A small network was shown many inputs. Here are its activations along a few directions, one row for each input.
Each table varies a few parts of the input and shows all the possible inputs, shuffled.
Descriptions start from the smaller parts, as in this example, which fits no table here: one of 5 places around a ring, together with either a single point or (one of 2 separate values, together with one of 4 places along a line) or one of 11 places around a ring.
Shared parts are said once, and a part with two or three values counts as separate values.

Other details of the inputs vary at random and push rows far along two fixed directions, the same in every table; ignore that.

A family of inputs:
r1: [-19  40   1  12  28 -18  -9  -6 -22 -15   0 -12]
r2: [-23  40   0  16  18  -5  41  -3  -3 -21   2 -14]
r3: [ -5 -46  24 -41 -41 -13  -4  37  61  39 -14  15]
r4: [  6  23 -17  23  29  -2 -17  12 -18 -38 -14  -7]
r5: [-14 -49  35 -61 -49 -19 -40  55  63  33 -14  13]
r6: [-10 -31  26 -56 -55  24  12  22  62  25   0  14]
r7: [ 27 -38 -68  -1   6   4   1 -80 -42  92  27  80]
r8: [-11  17  -9  35  -4  -9  30  -4   9 -40   8 -23]
r9: [  2   5   8  27  36 -33 -13   9 -25 -25  -4 -18]
r10: [ 11  23 -14  29  26   4  13  10  -5 -35 -18 -11]
r11: [-14  16  -4  37   7   9  30   7   2 -37   2 -16]
r12: [ 57 -67 -79  15  36   8  -6 -72 -50  85  19  83]
r13: [ -6  14   8  24  -8 -16   5   6  16 -34  -1 -31]
r14: [  1  16  27  -1  17  -3 -23   3 -15 -32   0 -26]
r15: [ 13  26  -4  32   6 -13  15  16  -2 -33   0 -16]
r16: [ -7  26  13   9  40 -22 -12  -6 -30 -14   3 -21]
r17: [ -8 -34  33 -68 -51  10 -40  26  50  31  -4  15]
r18: [-20  36   1  16  10  -2  43  -5  -9 -25  -3 -14]
r19: [ 22  12   1  27  24 -23 -16  13 -27 -33   9 -18]
r20: [  6  26 -13  34   2  -5  37  15  -1 -38   7 -10]
r21: [-14 -24  32 -60 -38  -3  -3  25  58  47  -8   9]
r22: [  2  24  15   5  26 -14 -14  -3 -30 -26   2 -26]
r23: [-15 -29  29 -66 -42  -6 -31  25  38  42  -8  15]
r24: [-13  37   9  15  15 -10  21  -5 -12 -20 -10 -19]
r25: [  5   4   4  29  19 -26 -22  -8 -20 -33  10 -30]
r26: [ -4 -26  29 -60 -48   6  -3  23  53  38  -7   7]
r27: [ 41 -36 -77  19   9  31  30 -92 -47  90  22  80]
r28: [ -6  34  -6  17   3  25  36  -4 -13 -33  -1 -14]
r29: [  4 -44   6 -50 -43  22   9  43  67  22 -14  20]
r30: [ -6 -48  30 -41 -50  11 -15  38  65  31  -8   6]
r31: [  8  21  14   6  22   8 -19   0 -34 -31  -2 -25]
r32: [-17  28  12   0   6  22 -24   7 -18 -27 -11 -27]
r33: [-13  38  -1  13   5   4  40  -3  -5 -31   1 -17]
r34: [ -7  18  -9  32   7 -22 -19  -7 -12 -35   7 -21]
r35: [ -7 -33  28 -57 -48  37 -12  21  46  40 -14   2]
r36: [  1  -1  13  25  25  -8 -24   8 -20 -29   2 -24]
r37: [ -6 -34  45 -70 -60  16 -14  34  72  31 -10   5]
r38: [  9  24  -7  24   7 -18 -15  19 -13 -33   4  -9]
r39: [ 37 -36 -82  15  14  25   1 -92 -63  88  27  86]
r40: [ -2  14  16   5  24  18 -23  -3 -34 -22  -5 -31]
r41: [-17  31   0  16   6  35  31  -4 -12 -31  -5 -24]
r42: [-15  19  -4  33  12 -15  38  13   3 -32  -6 -11]
r43: [ 36 -50 -65  11  33  -7   6 -96 -68 101  30  79]
r44: [-11  16   0  31  15  -4 -21   8 -15 -33  -2 -16]
Description of these inputs: one of 4 places along a line, together with either one of 5 separate values or one of 6 places along a line.
Q: Changing only the place on the line of 4 turns r43 into r23. The same change can be made to r19. Which row results?
A: r38
Q: Changing only the place on the line of 4 turns r36 into r30. The same change can be made to r16. Which row results?
A: r21
Q: A walk changes only the place on the line of 4. It starts at r42 and steps to r3. List the rest of the walk in order.
A: r5, r9
Q: Change only the place on the line of 4 in r40. List by row number the other rows that result.
A: r32, r35, r41
